These are the activations of a small neural network, seen along a few directions. Each row is one input.
In each table, some parts of the input vary, and every possible input appears once, in random order.
Descriptions start from the smaller parts, as in this example, which fits no table here: line(6) and (point or line(11) or (values(2) and ring(8))).
Shared parts are said once, and a part with two or three values counts as separate values.

Other details of the inputs vary at random and push rows far along two fixed directions, the same in every table; ignore that.

Table:
row 1: [ 18  34 -17 -49  -4 -20  23 -50 -26   4 -26   8]
row 2: [-3 -4  3  7  0  5  0 14  5 -9  0  3]
row 3: [ -2 -12   9   7   0  15   1  10  13   0   2   7]
row 4: [ 0 -8  8  4 -6 -1 -9  9  8  3 10 -3]
row 5: [ 2  0 -3 14  3 -4 -5 12  0  2  6 -1]
row 6: [-2 -8  3  8 -4  1 -8 11  5 -3  4  2]
row 7: [  0  -5   3   6  -2  -2 -16   8   8   3   5   2]
row 8: [-1 -5  2 13 -3  1  0 12 -1  0 11 -7]
row 9: [-3 -8  2  3  6 16 -2 -2 11  4 -6  7]
row 10: [-2 -4  6  6  1  6  4 15  5 -7  3  1]
row 11: [-2  2 -2 13  8 -6 -2 14 -3 -6  2 -5]
row 12: [ -1  13 -12 -35  11   9  15 -55  -6  16 -24   4]
row 13: [ 1 -9  6  7 -4 10 -1 11 11 -3 -1 11]
row 14: [ 32  23  -4 -23 -19 -39   0  -5 -10   2  -3  16]
row 15: [-4 -1 -1  4 11  6  1  4  6 -2 -4  0]
row 16: [ 0 -7  6  4 -3  1 -2  8  4  0  7 -3]
row 17: [ 29  19   0 -22 -22 -33  10  -2 -16  -3  -1  14]
row 18: [-3 -4 -2 14 -4  1 -5 11 -2 -3  7 -2]
row 19: [ 13  15  -2  -7  -8 -20  12   2 -16  -8   0  -3]
row 20: [-36 -13  -6 -11  17  31 -10 -44   8  16  -7 -19]
row 21: [ 19  11  -1   0 -17 -22   6  12 -13  -5   7   6]
row 22: [-26   0 -11  -3  22  19   1 -30  -7   5 -10 -19]
row 23: [ -1  -8   7   4  -6  -1 -10   9   8   2  10  -1]
row 24: [-5  0  2 10  2 -2  3 11 -5 -8  5 -8]
row 25: [-1 -2 -3 14  1  0 -6 10 -1  1  6 -2]
row 26: [-33 -10  -4 -10  25  38  10 -37   5  10 -10 -22]
row 27: [ 12  13  -4   0 -11 -22   5  11 -15 -14  -1   4]
row 28: [ 3 -9 10  5 -3 10  3 12 11  0  2  6]
row 29: [ 0 -5  2  8  4 -2 -9  9  7  2  3  2]
row 30: [ -4  -8   2   9   4   5 -10   7   6   2   3   0]
Description of these inputs: line(5) and (values(2) or line(4)).
The inputs of row 21 and row 18 match in every part but the line(5) part. If row 3 is changed in the same way as row 21 into row 18, which row does it become?
> row 13
Change only the values(2) part in row 3. List by row number the other rows that result.
> row 10
Change only the line(5) part in row 24. List by row number the other rows that result.
> row 11, row 19, row 22, row 27
List by row number the other rows that have the line(5) part in common with row 7.
> row 1, row 9, row 22, row 25, row 30

Table:
row 31: [ 18  15   5 -11  -6 -12  26  14 -10 -20 -10  12]
row 32: [-25 -16   3  10  21  20 -11  -7   7   7   4 -22]
row 33: [ -4  13 -11 -40   0  -6  15 -50 -19  11  -7 -11]
row 34: [-20 -26   9  40  16  18 -28  34  29  -1  13   1]
row 35: [ 26   0  11  18 -19 -23 -19  52  19 -11  13  24]
row 36: [-16 -13   0  36  17  13 -13  23   4   2  13 -20]
row 37: [-13  -4   5  -5  -1   5   2 -13  -2  -1   2 -15]
row 38: [-27 -16   2   7  12  18 -12  -1   4  -5   2 -15]
row 39: [-26 -10  -1  22  10  20  -2  -2  -1   1   8 -25]
row 40: [-23 -15   6  23  14   9 -18  22  15  -8  10 -12]
row 41: [-26 -14  -6  -6  18  26  -8 -34   4  12 -11  -7]
row 42: [ 20  13  -5 -19  -4 -19   3 -21 -10  12  -9  11]
row 43: [ 19  16  -3 -21  -1  -4  28 -14  -9  -4 -21  21]
row 44: [ 22   6   1  22 -19 -30   0  45 -11 -11  23   4]
row 45: [ 32   8   3  -7 -23 -31   2  14  -5   2   9  22]
row 46: [ -1   4   0 -27  -8   8   6 -37   2  13  -9   0]
row 47: [ 35   6   8  -2 -20 -25  -7  24   5   1   6  19]
row 48: [ 25   7   2 -18 -22 -16   2   0   1   7   5  17]
row 49: [ 16  10   1 -17 -16 -16   7 -17  -7   4  -5  11]
row 50: [-30  -1 -10   4  31  41  24 -23  -7  -2 -15 -19]
row 51: [ 17  10  -3 -24 -16 -13  -2 -12  -4   2  -9  15]
row 52: [  8   7  -5  16  -9 -19  -4  25 -15 -13   7  -1]
row 53: [ -3  10  -6 -36  10  26  27 -46   0   7 -28   6]
row 54: [-23  -9  -4  36  17  10 -16  24   7  -6  11 -17]
The inputs of row 37 and row 39 match in every part but one. If row 40 is changed in the same way as row 37 into row 39, which row does it become?
> row 54
Describe the family of inputs behind these rows.
> line(4) and (point or ring(5))
List by row number the other rows that have the line(4) part in common with row 53.
> row 35, row 46, row 47, row 48, row 51
Change only the line(4) part in row 42. List by row number the other rows that result.
> row 32, row 36, row 47
